Read these off the row that follows.
1) Report the entry just left of -40.15.
2) Report the entry just right of -170.11.
3) Report the entry just right of 57.76.
[  91.58 -170.11  106.97   57.76  -40.15]
1) 57.76
2) 106.97
3) -40.15

Questions about the array below.
1) Report the first entry in reading order.
2) Report the smallest entry.
3) Report the entry just left of the largest entry.
array([[-1.53, -1.42, -1.33, -1.57, -1.23, -1.57, -1.44, -1.30, -1.27,
        -1.70],
       [ 0.02, -0.22,  5.02, -0.89,  3.25,  1.33, -1.43,  1.43,  1.29,
        -0.31],
       [ 3.76,  3.90, -2.72,  4.93, -0.65,  2.19,  5.43,  1.71,  1.85,
         4.39],
       [-2.17, -1.47, -0.32, -2.45, -0.29, -2.28, -1.86, -1.15, -1.05,
        -2.85],
       [-2.38, -0.65,  0.01, -2.68,  0.82, -3.14, -1.08, -0.48, -0.18,
        -3.88],
       [-2.22, -1.02, -0.47, -2.45,  0.10, -2.73, -1.33, -0.82, -0.61,
        -3.31],
       [-2.33, -1.00,  0.18, -2.69,  0.58, -2.78, -1.49, -0.68, -0.47,
        -3.55],
       [ 0.29,  0.03,  4.62, -0.49,  3.01,  1.47, -1.03,  1.44,  1.30,
         0.08],
       [ 2.87,  2.18,  1.01,  3.16,  0.89,  2.96,  2.54,  1.71,  1.59,
         3.64],
       [ 0.65,  0.16,  4.79, -0.12,  2.97,  1.95, -0.90,  1.49,  1.28,
         0.69],
       [-1.14, -0.95, -1.95, -0.99, -1.44, -1.46, -0.72, -1.13, -1.06,
        -1.29],
       [-1.77, -1.20, -0.98, -1.88, -0.61, -2.02, -1.31, -1.00, -0.88,
        -2.37],
       [-1.49, -1.20, -1.51, -1.48, -1.15, -1.71, -1.15, -1.17, -1.09,
        -1.80]])
1) -1.53
2) -3.88
3) 2.19

[[-1.78 -3.54 -2.53 -3.01 -1.38  1.84 -0.92 -0.01 -1.25 -0.49 -0.97 -3.51]
 [ 0.19 -0.04 -0.08  0.14  0.93  0.01  1.12 -0.39 -0.21 -0.28 -0.10  0.07]
 [-0.26 -0.82 -0.57 -0.58  0.51  0.27  0.63 -0.19 -0.29 -0.19 -0.19 -0.75]
 [ 2.16  2.73  2.06  2.91  5.30 -2.31  4.99 -0.88  1.05  0.08  0.98  3.05]
 [-0.67 -1.32 -0.95 -1.12 -0.54  0.71 -0.35 -0.01 -0.48 -0.20 -0.37 -1.31]
 [-1.34 -3.32 -2.41 -2.57  0.33  1.58  0.95 -0.55 -1.36 -0.79 -0.97 -3.14]]
Counting starts at 0.
Read off the top entry of the column that holds the largest entry.
Answer: -1.38
Read off the entry just right of 0.71.
Answer: -0.35
Read off the top-left entry.
Answer: -1.78
Read off the entry at row 2, column 1.
Answer: -0.82
Read off the entry just right of the largest entry.
Answer: -2.31
The entry in the bottom-left corner: -1.34
Read off the entry directly below 3.05.
Answer: -1.31
Read off the entry directly above -0.35.
Answer: 4.99
The entry at row 0, column 2: -2.53
Read off the bottom entry of the column that holds the smallest entry.
Answer: -3.32
Read off the entry just left of -0.92.
Answer: 1.84
Read off the entry just left of the largest entry.
Answer: 2.91
Read off the entry directly above 0.14.
Answer: -3.01
The entry directly below -0.35: 0.95
Read off the entry directly below 0.14.
Answer: -0.58
The entry at row 1, column 0 is 0.19
The entry in row 2 and column 0 is -0.26
Read off the entry at row 0, column 1.
Answer: -3.54
Read off the entry directly below 0.93.
Answer: 0.51
The entry in row 2 and column 2 is -0.57
The entry just left of 2.73: 2.16
The bottom-right entry is -3.14
Read off the top-right entry.
Answer: -3.51
Read off the entry just left of -0.28.
Answer: -0.21
Read off the entry at row 1, column 1.
Answer: -0.04
The bottom entry of the column that holds the largest entry -> 0.33
Read off the entry just left of -0.75.
Answer: -0.19
Read off the entry directly below 0.07.
Answer: -0.75
The entry just left of 0.33: -2.57
Read off the entry directly below 0.01.
Answer: 0.27

[104  69 151  77 120 194  72  62  51  13  99 211 210  67]
Which number is the last entry? 67
Which number is the second largest entry? 210
Which number is the entry just left of 72? 194
The entry just left of 151 is 69
